Look-ups in named tables: a row name and a column name give one cell, copied from the table.

mol:
,dabik,bavum,zedobik,vuf,sovi,darit,tav,novi,piza
mika,-0.811,-0.484,0.255,-0.514,-0.396,-0.487,0.599,-0.681,-0.614
parak,0.617,0.316,-0.314,0.334,0.313,0.359,-0.476,0.451,0.443
dib,0.843,0.370,-0.327,0.387,0.404,0.478,-0.556,0.614,0.598
zemugo,-0.901,-0.416,0.282,-0.499,-0.484,-0.511,0.454,-0.584,-0.704
kob,-0.872,-0.476,0.297,-0.470,-0.438,-0.517,0.510,-0.656,-0.611

kob, darit: -0.517
kob, dabik: -0.872
mika, bavum: -0.484
zemugo, vuf: -0.499
kob, sovi: -0.438
dib, sovi: 0.404
zemugo, dabik: -0.901
parak, sovi: 0.313
mika, tav: 0.599
zemugo, zedobik: 0.282
dib, tav: -0.556
parak, darit: 0.359
mika, novi: -0.681
zemugo, sovi: -0.484
parak, tav: -0.476
zemugo, novi: -0.584
zemugo, darit: -0.511
mika, zedobik: 0.255
mika, darit: -0.487

Table ladira
        posivo  tuf  dogupor  lipo  sidiz  fimuzot  fumizus  nusarif  viv  tefem
nud        153  125      126   214    120      149      141      167  151    160
podake     134  128      155    73    182       61      120      120  211    215
dod        138  123      144   221    106      175      175      155  134    147
nobona     179  161      145    96    132      114      134      154  133    102
muk        174  168      143   155    105      181      195      131  157    150
gise       144  141      116   120    178       93       82      155  131     88
natu       123  202      197   189    138        2      202       94  118     59
vufuzi      62  120      190   154    177      146      165      131   88    206
sig         96   90       90   222    116      157      154       80  155    146

sig, fimuzot => 157
muk, dogupor => 143
nobona, nusarif => 154
dod, sidiz => 106
sig, lipo => 222
nud, posivo => 153
natu, sidiz => 138
sig, fumizus => 154
dod, fimuzot => 175
vufuzi, nusarif => 131
vufuzi, viv => 88
muk, lipo => 155

Table guf
|  | davubif | dovuf | gel | zofuza | gomile | vozos | rirad | libefof | gevivi |
|---|---|---|---|---|---|---|---|---|---|
| rumid | -33.8 | -13.6 | -40.0 | 88.2 | -46.9 | 94.7 | 37.2 | 35.7 | 37.5 |
| mis | 3.4 | 24.0 | -1.4 | 53.5 | -22.4 | 37.3 | 72.0 | 66.5 | 70.1 |
| rup | 75.0 | 38.2 | 80.7 | -45.7 | 59.2 | -57.9 | -39.0 | -34.8 | -21.8 |

vozos of rumid is 94.7
gomile of mis is -22.4
gomile of rup is 59.2
rirad of rumid is 37.2
gomile of rumid is -46.9
gevivi of rumid is 37.5
zofuza of rup is -45.7
vozos of mis is 37.3
gel of mis is -1.4
rirad of mis is 72.0
libefof of mis is 66.5
libefof of rup is -34.8
davubif of rup is 75.0
gevivi of mis is 70.1
gel of rumid is -40.0
davubif of mis is 3.4
libefof of rumid is 35.7
gel of rup is 80.7
vozos of rup is -57.9

Table mev
,miz,zodimim,vifi,falur,zup,mot,gusofo,bavedi,moteba,gof
bugerin,6235,1586,1436,4836,2363,3154,4564,5387,390,5252
bem,1900,3487,6680,7333,3369,4276,3927,5107,6358,2076
guz,3074,1948,1595,6151,147,2090,3069,1575,2616,4139
damezet,6276,1454,5983,1211,3680,5759,6199,2261,2750,3617
vur,1173,4995,3711,2284,4668,6895,2484,4455,3196,7402
zimoku,3080,7748,3411,3260,5459,5545,7169,2521,3823,2984
sadit,5118,6490,3993,4597,8295,4808,4480,4168,1760,3786
deposab,4054,3427,3192,3412,4474,2650,1242,748,7803,5476
kala,6908,980,1647,4038,3502,3336,3443,3281,5074,290

moteba of vur is 3196
vifi of deposab is 3192
vifi of bugerin is 1436
vifi of bem is 6680
gusofo of guz is 3069
gusofo of kala is 3443
bavedi of bem is 5107
gusofo of damezet is 6199
zodimim of zimoku is 7748
gof of vur is 7402
zup of kala is 3502
bavedi of kala is 3281
miz of zimoku is 3080
falur of bugerin is 4836
moteba of bugerin is 390
Row with the largest falur: bem

